These are the activations of a small neural network, seen along a few directions. Each row is one input.
In each table, some parts of the input vary, and every possible input appears once, in random order.
Descriptions start from the smaller parts, as in this example, which fits no table here: ring(5) and (point or line(9) or (values(3) and line(4))).
Shared parts are said once, and a part with two or three values counts as separate values.
In the rows, zero is written as 100.

Other details of the inputs shift rows strongly along two fixed directions, in all tables alike. That doesn't count.

A family of inputs:
row 1: 122; 117; 123; 144; 98; 86; 95; 81; 72; 89; 108; 102; 122
row 2: 138; 92; 96; 123; 94; 89; 104; 97; 73; 124; 92; 71; 61
row 3: 85; 107; 102; 79; 95; 116; 52; 134; 141; 115; 48; 117; 138
row 4: 116; 91; 116; 98; 63; 133; 50; 115; 154; 117; 86; 91; 146
row 5: 104; 116; 98; 133; 82; 79; 75; 66; 58; 94; 113; 88; 108
row 6: 91; 134; 85; 104; 111; 78; 80; 94; 49; 101; 84; 95; 83
row 7: 99; 135; 112; 128; 119; 81; 103; 94; 64; 88; 78; 109; 118
row 8: 124; 105; 133; 131; 79; 93; 112; 113; 86; 93; 122; 74; 74
row 9: 118; 103; 98; 133; 71; 100; 81; 89; 64; 110; 120; 72; 64
row 10: 115; 73; 99; 97; 72; 131; 57; 149; 150; 129; 74; 88; 114
row 11: 111; 118; 133; 131; 90; 71; 106; 90; 80; 77; 115; 91; 117
row 12: 139; 110; 113; 125; 84; 90; 98; 63; 77; 113; 104; 74; 92
row 13: 73; 77; 85; 57; 155; 118; 181; 93; 71; 98; 160; 141; 73
row 14: 89; 99; 92; 91; 58; 103; 55; 87; 145; 118; 46; 111; 150
row 15: 36; 65; 78; 53; 95; 143; 142; 84; 154; 101; 134; 156; 157
row 16: 122; 117; 98; 123; 78; 95; 79; 75; 62; 103; 122; 71; 91
row 17: 97; 135; 120; 102; 118; 70; 111; 117; 72; 84; 87; 99; 92
row 18: 100; 72; 106; 60; 88; 119; 59; 159; 146; 90; 55; 92; 102
row 19: 135; 96; 113; 134; 77; 96; 100; 77; 78; 119; 102; 75; 65
row 20: 71; 90; 76; 102; 133; 128; 179; 50; 68; 93; 159; 159; 122
row 21: 104; 92; 126; 86; 55; 118; 62; 124; 162; 106; 92; 81; 141
row 22: 85; 76; 75; 70; 163; 132; 169; 84; 63; 109; 154; 152; 78
row 23: 104; 80; 104; 88; 78; 105; 74; 158; 183; 106; 82; 73; 101
row 24: 117; 97; 78; 97; 111; 95; 75; 110; 47; 88; 84; 81; 52
row 25: 89; 142; 117; 119; 125; 55; 120; 103; 97; 65; 88; 94; 105
row 26: 98; 83; 105; 98; 57; 104; 46; 80; 149; 123; 63; 99; 150
row 27: 116; 126; 115; 96; 134; 63; 111; 130; 97; 77; 95; 91; 64
row 28: 64; 110; 114; 79; 81; 96; 66; 129; 150; 96; 53; 106; 154
row 29: 85; 100; 92; 69; 86; 104; 52; 107; 140; 130; 35; 107; 125
row 30: 61; 42; 57; 24; 122; 151; 122; 83; 140; 143; 108; 149; 105
row 31: 95; 133; 85; 126; 84; 77; 83; 73; 53; 88; 96; 100; 107
row 32: 120; 100; 81; 121; 88; 93; 85; 109; 59; 115; 110; 67; 60
row 33: 70; 20; 51; 28; 120; 165; 123; 86; 138; 127; 102; 138; 93
row 34: 126; 101; 117; 120; 96; 86; 116; 133; 81; 98; 112; 70; 69
row 35: 125; 110; 129; 135; 92; 82; 118; 112; 111; 82; 124; 69; 65
row 36: 103; 141; 115; 128; 104; 58; 120; 96; 102; 61; 101; 99; 109
row 37: 112; 124; 128; 135; 103; 60; 112; 89; 106; 66; 117; 87; 109
row 38: 60; 34; 67; 28; 135; 151; 140; 121; 171; 89; 124; 132; 93
row 39: 135; 98; 103; 108; 126; 103; 95; 125; 61; 82; 80; 95; 66
row 40: 57; 108; 79; 81; 73; 104; 35; 105; 127; 112; 51; 103; 144
row 41: 94; 60; 89; 109; 120; 152; 176; 66; 79; 114; 183; 130; 78
row 42: 98; 128; 102; 118; 110; 69; 103; 68; 63; 103; 65; 99; 105
row 43: 108; 119; 84; 94; 113; 81; 75; 107; 49; 105; 91; 93; 64
row 44: 130; 124; 129; 125; 99; 77; 115; 98; 110; 75; 127; 69; 92
row 45: 58; 98; 81; 71; 165; 103; 192; 79; 97; 83; 156; 139; 84
Description of these inputs: line(5) and ring(9).
Changing only the line(5) part turns row 3 into row 29. The same change can be made to row 41. Which row results? -> row 19
Changing only the line(5) part turns row 42 into row 40. The same change can be made to row 2. Which row results? -> row 32
Change only the line(5) part in row 12. List by row number the other rows that result. -> row 4, row 16, row 21, row 44
Start at row 38 and move only the line(5) part, one step at a time. The first step leads to row 18. Which rows follow, in order? -> row 39, row 33, row 24

A family of inputs:
row 46: 107; 90; 91; 101; 101; 106; 108; 99; 81; 103; 120; 91; 74
row 47: 112; 91; 101; 98; 114; 102; 119; 110; 93; 97; 111; 94; 72
row 48: 94; 112; 106; 108; 109; 89; 120; 91; 92; 85; 118; 104; 105
row 49: 96; 106; 94; 103; 111; 97; 111; 86; 74; 99; 106; 109; 97
row 50: 136; 145; 136; 141; 56; 60; 24; 125; 107; 93; 36; 60; 120
row 51: 114; 89; 95; 103; 105; 108; 112; 99; 84; 106; 115; 94; 75
row 52: 70; 70; 83; 59; 86; 132; 77; 102; 160; 124; 77; 122; 138
row 53: 87; 112; 93; 97; 117; 86; 115; 96; 84; 89; 107; 105; 92
row 54: 101; 104; 96; 104; 113; 97; 114; 84; 76; 100; 101; 110; 97
row 55: 92; 111; 97; 97; 120; 90; 116; 98; 83; 88; 105; 108; 94
row 56: 139; 142; 138; 141; 58; 60; 25; 125; 108; 93; 34; 61; 120
row 57: 103; 95; 94; 96; 110; 98; 115; 110; 92; 95; 117; 90; 70
row 58: 110; 89; 93; 102; 104; 107; 110; 99; 83; 104; 118; 92; 75
row 59: 116; 90; 105; 99; 116; 106; 121; 113; 91; 99; 110; 98; 76
row 60: 137; 145; 137; 127; 82; 57; 34; 144; 101; 87; 23; 68; 107
row 61: 61; 73; 77; 59; 80; 133; 70; 107; 154; 119; 86; 120; 138
row 62: 102; 106; 104; 113; 102; 94; 119; 74; 89; 100; 113; 104; 106
row 63: 97; 108; 100; 99; 120; 90; 120; 96; 85; 90; 100; 109; 93
row 64: 93; 109; 99; 113; 97; 95; 112; 79; 82; 94; 121; 102; 107
row 65: 65; 74; 87; 71; 72; 133; 75; 99; 164; 117; 96; 117; 149
row 66: 112; 89; 95; 103; 104; 108; 110; 100; 82; 105; 117; 94; 75
row 67: 88; 114; 101; 108; 106; 86; 119; 89; 93; 86; 119; 102; 102
row 68: 78; 59; 85; 54; 87; 139; 79; 132; 169; 116; 94; 108; 114
row 69: 116; 87; 97; 102; 106; 105; 115; 95; 87; 109; 112; 93; 74
row 70: 98; 110; 108; 110; 110; 90; 124; 89; 94; 88; 113; 106; 104
row 71: 68; 72; 81; 60; 85; 135; 74; 106; 156; 122; 80; 123; 139
row 72: 117; 87; 97; 104; 107; 108; 113; 98; 84; 106; 113; 95; 76
row 73: 94; 106; 92; 102; 110; 96; 110; 85; 75; 98; 107; 106; 96
row 74: 98; 107; 103; 115; 100; 97; 115; 79; 83; 96; 118; 105; 107
row 75: 102; 109; 113; 111; 113; 93; 126; 93; 92; 90; 111; 109; 108
Describe the family of inputs behind these rows. -> values(3) and (line(4) or line(6))
Changing only the values(3) part turns row 47 into row 70. The same change can be made to row 57. Which row results? -> row 67
Change only the line(6) part in row 50. List by row number the other rows that result. -> row 56, row 62, row 64, row 65, row 74
Change only the values(3) part in row 75. List by row number the other rows that result. -> row 59, row 60
List by row number the other rows that have the values(3) part in common with row 61. -> row 49, row 52, row 53, row 54, row 55, row 60, row 63, row 71, row 73

A family of inputs:
row 76: 100; 90; 94; 99; 91; 107; 100; 91; 109; 108; 108; 96; 98
row 77: 89; 100; 94; 98; 94; 103; 98; 89; 102; 105; 104; 105; 111
row 78: 89; 102; 101; 92; 108; 95; 108; 99; 114; 94; 98; 108; 108
row 79: 95; 92; 92; 93; 97; 109; 97; 103; 102; 104; 106; 101; 96
row 80: 99; 92; 96; 90; 107; 109; 102; 108; 103; 102; 98; 105; 97
row 81: 98; 93; 101; 95; 100; 107; 105; 107; 110; 99; 107; 102; 98
row 82: 90; 100; 100; 100; 94; 102; 104; 92; 109; 100; 107; 104; 113
row 83: 98; 89; 92; 93; 97; 107; 98; 96; 102; 108; 101; 101; 95
row 84: 92; 98; 96; 101; 92; 109; 95; 90; 99; 103; 107; 107; 115
row 85: 100; 92; 102; 94; 103; 107; 106; 108; 110; 99; 104; 104; 99
row 86: 104; 89; 101; 98; 98; 106; 107; 95; 114; 107; 103; 100; 100
row 87: 95; 93; 95; 94; 96; 108; 99; 104; 105; 101; 109; 100; 97
row 88: 105; 89; 99; 97; 100; 107; 106; 94; 110; 109; 99; 101; 99
row 89: 89; 100; 97; 99; 93; 102; 101; 90; 105; 102; 107; 104; 112
row 90: 94; 94; 97; 92; 101; 104; 103; 108; 110; 97; 108; 99; 97
row 91: 94; 99; 98; 96; 102; 104; 103; 92; 103; 104; 96; 110; 111
row 92: 112; 129; 107; 120; 117; 68; 110; 90; 57; 86; 94; 92; 81
row 93: 95; 91; 92; 90; 102; 108; 97; 105; 100; 103; 102; 103; 96
row 94: 98; 91; 94; 91; 103; 110; 99; 104; 100; 105; 98; 105; 96
row 95: 121; 122; 113; 123; 113; 74; 114; 105; 64; 83; 107; 84; 73
row 96: 96; 93; 98; 96; 97; 108; 102; 105; 109; 99; 109; 100; 98
row 97: 99; 91; 94; 93; 102; 111; 98; 102; 100; 108; 100; 104; 98
row 98: 125; 121; 115; 129; 109; 78; 113; 100; 62; 87; 110; 84; 76
row 99: 97; 91; 93; 94; 99; 110; 97; 101; 100; 108; 103; 103; 98
row 100: 98; 91; 98; 97; 95; 106; 103; 99; 111; 102; 108; 97; 98
row 101: 112; 129; 106; 128; 108; 72; 108; 89; 55; 86; 104; 90; 85
row 102: 97; 93; 99; 97; 97; 109; 102; 104; 108; 102; 111; 99; 100
row 103: 120; 124; 111; 131; 108; 80; 106; 85; 50; 90; 101; 94; 90
row 104: 94; 99; 102; 97; 102; 102; 106; 94; 107; 103; 97; 110; 113
row 105: 119; 121; 105; 120; 113; 75; 107; 100; 54; 89; 102; 85; 70
row 106: 127; 118; 116; 128; 110; 76; 115; 96; 65; 88; 104; 84; 74
row 107: 93; 98; 99; 103; 91; 108; 98; 91; 102; 101; 110; 105; 116
row 108: 123; 126; 119; 134; 108; 77; 113; 89; 60; 85; 106; 93; 93
row 109: 102; 89; 100; 94; 102; 107; 106; 100; 109; 105; 99; 103; 98
row 110: 86; 103; 97; 93; 101; 96; 105; 96; 112; 94; 104; 103; 108
row 111: 90; 99; 94; 96; 97; 103; 99; 89; 100; 106; 100; 108; 111
row 112: 91; 101; 96; 94; 106; 103; 103; 97; 104; 100; 94; 111; 110
row 113: 100; 92; 99; 91; 107; 108; 105; 109; 106; 100; 100; 105; 98
row 114: 94; 98; 102; 104; 92; 107; 101; 92; 105; 99; 111; 105; 117
row 115: 93; 94; 91; 90; 101; 106; 98; 106; 103; 102; 105; 100; 95
row 116: 89; 102; 95; 89; 109; 98; 104; 96; 107; 98; 92; 110; 106
row 117: 93; 94; 94; 91; 100; 105; 100; 107; 106; 100; 107; 99; 96
row 118: 101; 90; 98; 100; 92; 106; 104; 93; 112; 106; 109; 95; 99
row 119: 100; 92; 96; 91; 105; 110; 102; 105; 103; 103; 98; 106; 97
row 120: 97; 97; 100; 99; 100; 110; 100; 92; 100; 103; 99; 112; 116
row 121: 110; 130; 108; 123; 110; 66; 110; 90; 62; 82; 105; 87; 82
row 122: 88; 100; 94; 94; 104; 103; 100; 96; 101; 101; 95; 110; 109
row 123: 91; 101; 102; 97; 105; 100; 107; 100; 111; 96; 100; 109; 112
row 124: 99; 89; 93; 93; 100; 109; 100; 97; 102; 109; 97; 102; 95
row 125: 92; 101; 103; 99; 97; 101; 106; 93; 110; 100; 105; 106; 113
row 126: 97; 94; 100; 91; 107; 104; 107; 111; 111; 98; 102; 103; 97
row 127: 101; 92; 103; 96; 103; 109; 105; 106; 110; 102; 105; 103; 101
row 128: 95; 93; 98; 94; 99; 107; 102; 108; 108; 97; 109; 99; 99
row 129: 95; 92; 92; 87; 107; 107; 100; 107; 101; 104; 97; 104; 94
row 130: 127; 117; 106; 128; 104; 77; 107; 85; 57; 97; 102; 82; 72
row 131: 98; 93; 100; 94; 102; 107; 105; 109; 110; 98; 107; 101; 99
row 132: 97; 90; 92; 95; 95; 108; 98; 96; 104; 107; 105; 99; 96
row 133: 130; 117; 110; 127; 109; 78; 111; 88; 60; 96; 98; 85; 73
row 134: 88; 103; 100; 93; 104; 95; 107; 98; 114; 94; 102; 106; 108
row 135: 94; 92; 92; 92; 99; 108; 97; 105; 101; 102; 106; 101; 96
row 136: 97; 90; 95; 96; 94; 107; 100; 97; 107; 105; 108; 97; 97
row 137: 98; 93; 98; 89; 108; 105; 106; 110; 108; 100; 98; 104; 97
row 138: 96; 91; 92; 92; 100; 109; 97; 103; 100; 105; 102; 103; 96
row 139: 86; 101; 95; 97; 97; 101; 101; 96; 106; 98; 105; 105; 111
row 140: 100; 89; 92; 97; 92; 107; 98; 90; 105; 111; 106; 97; 97
row 141: 87; 100; 92; 95; 101; 102; 99; 95; 101; 101; 98; 109; 109
row 142: 91; 99; 96; 95; 100; 104; 100; 90; 100; 106; 96; 109; 111
row 143: 102; 90; 96; 93; 102; 108; 103; 99; 105; 107; 97; 103; 96
row 144: 89; 102; 101; 98; 101; 100; 106; 99; 111; 96; 104; 107; 112
row 145: 97; 92; 96; 96; 96; 110; 99; 102; 105; 104; 110; 99; 99
row 146: 113; 129; 112; 130; 108; 70; 113; 92; 62; 81; 107; 88; 87
row 147: 102; 88; 93; 95; 98; 108; 100; 91; 104; 112; 98; 101; 97
row 148: 98; 97; 103; 100; 100; 108; 103; 94; 103; 101; 101; 111; 117
row 149: 126; 132; 135; 119; 54; 70; 13; 142; 140; 99; 22; 66; 130
row 150: 96; 99; 104; 103; 95; 107; 103; 94; 107; 99; 108; 108; 117
row 151: 86; 101; 91; 89; 104; 97; 100; 94; 104; 100; 96; 107; 105
row 152: 91; 101; 100; 95; 106; 101; 106; 99; 107; 98; 96; 111; 111
row 153: 95; 93; 95; 93; 98; 108; 99; 106; 105; 100; 109; 99; 98
row 154: 103; 90; 100; 99; 95; 106; 106; 94; 114; 106; 107; 98; 100
row 155: 96; 92; 93; 95; 97; 110; 96; 101; 101; 106; 107; 100; 98
row 156: 90; 102; 99; 90; 109; 96; 107; 98; 110; 96; 94; 109; 107
row 157: 100; 91; 100; 97; 98; 106; 106; 100; 112; 103; 106; 99; 98
row 158: 85; 102; 91; 91; 101; 97; 99; 94; 105; 98; 101; 105; 105
row 159: 97; 91; 93; 90; 105; 110; 99; 106; 100; 104; 98; 104; 96
row 160: 100; 92; 100; 92; 105; 108; 105; 107; 107; 102; 100; 105; 98
row 161: 102; 91; 101; 94; 104; 110; 104; 106; 106; 104; 101; 105; 100
row 162: 97; 93; 95; 88; 108; 107; 103; 108; 104; 102; 96; 105; 95
row 163: 125; 129; 127; 120; 49; 78; 2; 137; 127; 103; 24; 67; 131
row 164: 127; 120; 111; 124; 114; 81; 110; 99; 56; 92; 100; 88; 74
row 165: 131; 125; 133; 114; 59; 75; 11; 158; 140; 96; 23; 61; 116
Changing only one part turns row 76 into row 130. The same change can be made to row 89. Which row results? -> row 111
Changing only one part turns row 158 into row 110. The same change can be made to row 132. Which row results? -> row 100
Changing only one part turns row 161 into row 98. The same change can be made to row 88. Which row results? -> row 154
Describe the family of inputs behind these rows. -> ring(9) and (line(4) or line(6))
List by row number the other rows that have the ring(9) part in common with row 165. -> row 78, row 85, row 86, row 106, row 108, row 123, row 126, row 127, row 149
Change only the line(4) part in row 112. List by row number the other rows that result. -> row 91, row 116, row 120
